A small network was shown many inputs. Here are its activations along a few directions, one row for each input.
In each table, some parts of the input vary, and every possible input appears once, in random order.
A made-up example of a description, with smaller parts first: one of 4 places along a line, together with either a single point or one of 9 places along a line or (one of 2 separate values, together with one of 5 places around a ring).
Shared parts are said once, and a part with two or three values counts as separate values.

A family of inputs:
r1: [  7  -9 -34   7  17 -12 -19 -14  -7  49  22]
r2: [  5  -4   7 -12  -4   4  -5   1   0 -15   4]
r3: [-8  6  5 -1 -2 -2  3  5  2 -9 -7]
r4: [  8  -7   7 -15  -4   6  -6  -1   1 -16   6]
r5: [ 33 -18 -18  28   5  10   4 -19 -12  41  15]
r6: [-16  11   3   5   2  -4  10   7   6  -4 -15]
r7: [ -5   4   6  -3  -3   0   1   4   1 -10  -4]
r8: [-11   8   5   1  -1  -2   6   6   3  -7  -9]
r9: [  1  -1   7  -8  -4   3  -3   2   0 -13   1]
r10: [ -2   1   7  -6  -4   1  -1   3   0 -11  -1]
r11: [-13   9   4   3   0  -3   8   6   5  -5 -12]
- What is each input in this table made of? => either one of 2 separate values or one of 9 places along a line

A family of inputs:
r12: [ -8   6  24 -22  -1   8   9  13  12 -39 -16]
r13: [-26  11 -16  34  11  -4  20   7  -2  36 -20]
r14: [-11  -3  19 -27 -11  13  -2   7   9 -50  -7]
r15: [ 23 -10  -8  10   1   5   0 -13  -4  13  10]
r16: [11 -9 -4 -2  0  2 -9 -5 -8 11 14]
r17: [ 17 -10  -6   4   1   3  -4  -9  -6  12  12]
r18: [-24  14 -31   9  23 -25  -4  -3  11  38  -6]
r19: [  4  -8  -4  -7  -1   0 -15   1 -10   8  14]
r20: [  8  -9  -4  -4   0   1 -12  -2  -9  10  14]
r21: [-21  16  27 -11 -11  -1  15  20  13 -31 -24]
r22: [ 14 -10  -5   1   1   2  -6  -7  -7  12  13]
r23: [-33  31  24  -3 -14 -14   8  19   6 -46 -25]
r24: [ 25 -10  -9  13   1   6   1 -15  -2  13   9]
r25: [ 20 -10  -7   7   1   4  -2 -11  -5  13  11]
- What is each input in this table made of? => either one of 2 separate values or one of 4 places along a line or one of 8 places along a line
- List by row number the other inputs of the same sort as r22. => r15, r16, r17, r19, r20, r24, r25

A family of inputs:
r26: [ 24 -10  13  -9   5  17  18  -8   3  -5   8]
r27: [ 20 -13   7  11 -10  22   3  -5  -9 -12   7]
r28: [ -2   6  -9  17  13  -2   8   2  19  20 -22]
r29: [ 34 -15 -31  -3   9 -13 -34 -29  -5  28  38]
r30: [-24   9  10 -29  -4  -6   2   7   6 -33 -11]
r31: [ 25  -6  18   2 -13   4   9   0 -24  -5   7]
r32: [  1 -22 -34  -3  18  -2 -26  -5 -12  59  28]
r33: [ -8  19  -5  29  -8 -12   8   7  -2  23  -8]
r34: [-21  18  23 -24  -8 -15  -6  15  -8 -30  -7]
r35: [-19   9  15 -28   3  -3   0  12  23 -31  -4]
r36: [-25  11  11 -17  -6  -1  -9  13   6 -37  -6]
r37: [-13  11 -13  26   8  -6  10   0  -5  14 -15]
r38: [-13   3 -13  25   2  -3  10  -3  11  18 -18]
r39: [ 19 -19   9   3  -9  19   8  -7  -3 -10   3]
- What is each input in this table made of? => either one of 2 separate values or (one of 3 separate values, together with one of 4 places along a line)
- List by row number the other inputs of the same sort as r28. => r26, r27, r30, r31, r33, r34, r35, r36, r37, r38, r39

A family of inputs:
r40: [-21   0  16 -10  -7  10   4  20  -7 -16  -9]
r41: [ 12 -26 -32   3   8  -8 -18 -21   4  40  28]
r42: [ 33 -16 -13  20   2  -1  -3 -12 -20  50  16]
r43: [ -2  11  14 -13  -5  -3   4   0  14 -35 -11]
r44: [ -6  12  18  -7 -13  -3   1   8  -1 -33  -7]
r45: [-32  25 -19  20  19 -22  14   3  14  27 -23]
r46: [ 27  -9 -23   7  23   1  -8 -18  -5  44  28]
r47: [-13   6  17  -8 -11   3   3  14  -3 -25  -8]
r48: [-18   2  16  -9  -8   8   3  18  -5 -19  -8]
r49: [-16   0  13 -16   1  10   7  11   9 -19 -13]
r50: [-16   4  17  -9 -10   5   3  16  -4 -22  -8]
r51: [ 29 -15 -18  12   4  -7  -9  -7 -16  51  26]
r52: [ -9   6  14 -15  -2   3   6   6  12 -27 -12]
r53: [ -4   9  14 -13  -4  -1   5   2  13 -32 -11]
r54: [ 20 -17 -26   6   4  -7 -25  -9 -14  47  28]
r55: [ 29 -14 -22  33  14  22   8 -32  -6  38  11]
r56: [-11   8  17  -8 -12   1   2  12  -2 -28  -7]
r57: [-18  -3  12 -17   3  13   8  13   8 -16 -13]
r58: [ 33 -17 -18  18  22   2   1 -24 -11  44  14]
r59: [ -8  10  17  -7 -12  -1   1  10  -1 -30  -7]
r60: [ -6   7  14 -14  -3   1   5   4  13 -30 -11]
r61: [-13   2  13 -16   0   8   7   9  10 -22 -12]
r62: [ -2  15  18  -5 -15  -7   0   4   1 -37  -6]
r63: [ -4  14  18  -6 -14  -5   0   6   0 -35  -7]
r64: [-35  28 -16  28   9 -25  10   9   0  27 -20]
r65: [ 31 -17 -28  42   3  16   8 -18 -19  34  12]
r66: [  0  13  14 -12  -6  -4   3  -1  14 -37 -11]
r67: [-11   4  13 -15  -1   6   6   7  11 -25 -12]
r68: [ 10 -25 -29  10  -2 -11 -22 -17  -9  41  33]
r69: [ 23 -17 -31  -1  12  -4 -24 -13  -1  46  20]
- The inputs of r48 and r49 match in every part but one. If r47 is changed in the same way as r48 into r49, which row does it become? => r67
- What is each input in this table made of? => one of 2 separate values, together with either a single point or one of 5 places along a line or one of 9 places along a line
- Change only the place on the line of 5 in r54. List by row number the other rows that result. => r42, r51, r65, r68
- Change only the choice among 2 separate values in r57. List by row number the other rows that result. => r40

A family of inputs:
r70: [ 21 -17  -4 -19   2   5 -18 -10  -2   1  21]
r71: [ 15  -8  -3  13  -9   6  -4  -8 -14   5  12]
r72: [ 13 -10  -4  13  -9   7  -5  -8 -15   4  12]
r73: [ -9  12 -14   7  13 -22  -6   1   0  31   1]
r74: [ -7  -4 -17  16   7   3   6  -5   2  22  -5]
r75: [-50  24  18 -15  -3 -11   3  31   5 -25 -22]
r76: [ 19  -6   1  11  -9   3  -3  -6 -12   7  12]
r77: [18 -7  0  8  5  7  8 -5 -2 12  2]
r78: [-37  33   8  -6   0 -22   4  12  16 -34 -24]
r79: [ 17  -7  -1  12  -9   4  -4  -7 -13   6  12]
r80: [ -3   6  21 -34  -9   0  -6   1  17 -59  -5]
r81: [ 23 -15  -2 -20   2   3 -17  -9  -1   2  21]
r82: [ -1   0 -12  13   8  -2   9  -4   5  25  -5]
r83: [  1   2 -10  13   8  -4   9  -3   6  26  -6]
r84: [ 16 -19  -8 -17   1   8 -19 -11  -4  -1  21]
r85: [-38  15  25 -12  -8   4  17  28  12 -30 -31]
r86: [-13   9 -18   9  12 -18  -7   0  -2  29   2]
r87: [  9 -12  -8  11   4  14   6  -8  -6   9   3]
r88: [ -4  17  27  -5 -21  -2   8   6   5 -53 -14]
r89: [ -3  -1 -14  14   8   0   8  -5   4  24  -5]
r90: [-15   8 -20  10  12 -16  -7  -1  -3  28   2]
r91: [-15  -3  31 -43 -12  10  -7  20   6 -50  -4]
r92: [ 11 -11  -6  11   4  12   6  -7  -5  10   3]
r93: [-17   6 -22  11  11 -15  -8  -2  -4  27   3]
r94: [ -8  15  24  -7  -7   4  18   6  15 -50 -25]
r95: [13 -9 -4 10  4 11  7 -7 -4 11  3]
r96: [ 18 -18  -6 -18   1   7 -18 -10  -3   0  21]
r97: [15 -8 -2  9  5  9  8 -6 -3 12  2]
r98: [-16   9  36 -13 -24   7   7  24  -5 -44 -13]
r99: [20 -5  2  7  5  5  9 -5  0 13  2]
r100: [-25  24  15  -2  -4  -6  18   9  23 -38 -33]
r101: [ 22  -4   3  10  -9   1  -3  -6 -11   8  12]
r102: [ 26 -14   0 -21   2   1 -17  -8   0   3  21]
r103: [-11  11 -16   8  12 -20  -6   0  -1  30   2]
r104: [ -5  -3 -16  15   7   2   7  -5   3  23  -5]
r105: [-21   6  34 -16 -11  14  16  25   4 -41 -23]
r106: [ 4  3 -8 12  9 -6 10 -2  7 27 -6]
r107: [ 24  -3   6   9  -8  -1  -2  -5 -10   9  11]
r108: [-19   5 -24  12  11 -13  -8  -2  -5  25   3]
r109: [ 14 -20 -10 -16   1  10 -19 -11  -5  -2  21]
- What is each input in this table made of? => one of 5 places along a line, together with either one of 2 separate values or one of 6 places along a line
- The inputs of r75 and r98 match in every part but the place on the line of 5. If r103 is changed in the same way as r75 into r98, which row does it become? => r101
- The inputs of r79 and r89 match in every part but the place on the line of 5. If r76 is changed in the same way as r79 into r89, which row does it become? => r82
- Change only the place on the line of 5 in r109. List by row number the other rows that result. => r72, r74, r87, r108
- Change only the choice among 2 separate values in r105. List by row number the other rows that result. => r94
- Change only the place on the line of 6 in r70. List by row number the other rows that result. => r81, r84, r96, r102, r109

A family of inputs:
r110: [  6  -2  11  -1  -8   7   5   2  -1 -15  -2]
r111: [ 1  1  7  1 -3  4  6  2  1 -8 -5]
r112: [ 31 -18 -29  25  12   2  -5 -22 -12  53  22]
r113: [-7  2  0 -7  2 -3 -4  2  3 -4 -1]
r114: [-9  8 -1 10  1 -4  7  4  0  5 -8]
r115: [-9  4 -2 -5  3 -5 -3  3  3 -1 -2]
r116: [ 26 -20 -32  15  13  -1 -15 -21 -14  54  29]
r117: [-3  3  4  4 -1  2  7  3  2 -3 -7]
r118: [ -3   0   3 -10  -1  -1  -4   2   2  -9   1]
r119: [-13   7  -5  -1   4  -9  -4   3   2   4  -2]
r120: [-5  1  2 -9  1 -2 -4  2  3 -7  0]
r121: [  1  -1   7 -11  -4   1  -5   2   1 -14   3]
r122: [ -1  -1   5 -11  -2   1  -5   2   1 -12   2]
r123: [  2   0   8   0  -5   6   6   2   1 -11  -4]
r124: [-11   5  -4  -4   3  -7  -4   3   3   1  -2]
r125: [-1  2  5  3 -2  3  7  2  2 -6 -6]
r126: [  3  -2   8 -12  -6   2  -6   2  -1 -16   4]
r127: [  4  -1  10  -1  -6   7   5   2   0 -13  -3]
r128: [-5  5  2  6  0  0  7  3  2  0 -8]
r129: [-7  6  1  8  0 -2  7  3  1  3 -8]
- What is each input in this table made of? => one of 2 separate values, together with either a single point or one of 9 places along a line
- Start at r126 and move only the place on the line of 9, one step at a time. The first step leads to r121. Which rows follow, in order? => r122, r118, r120, r113, r115, r124, r119
- Change only the choice among 2 separate values in r112. List by row number the other rows that result. => r116
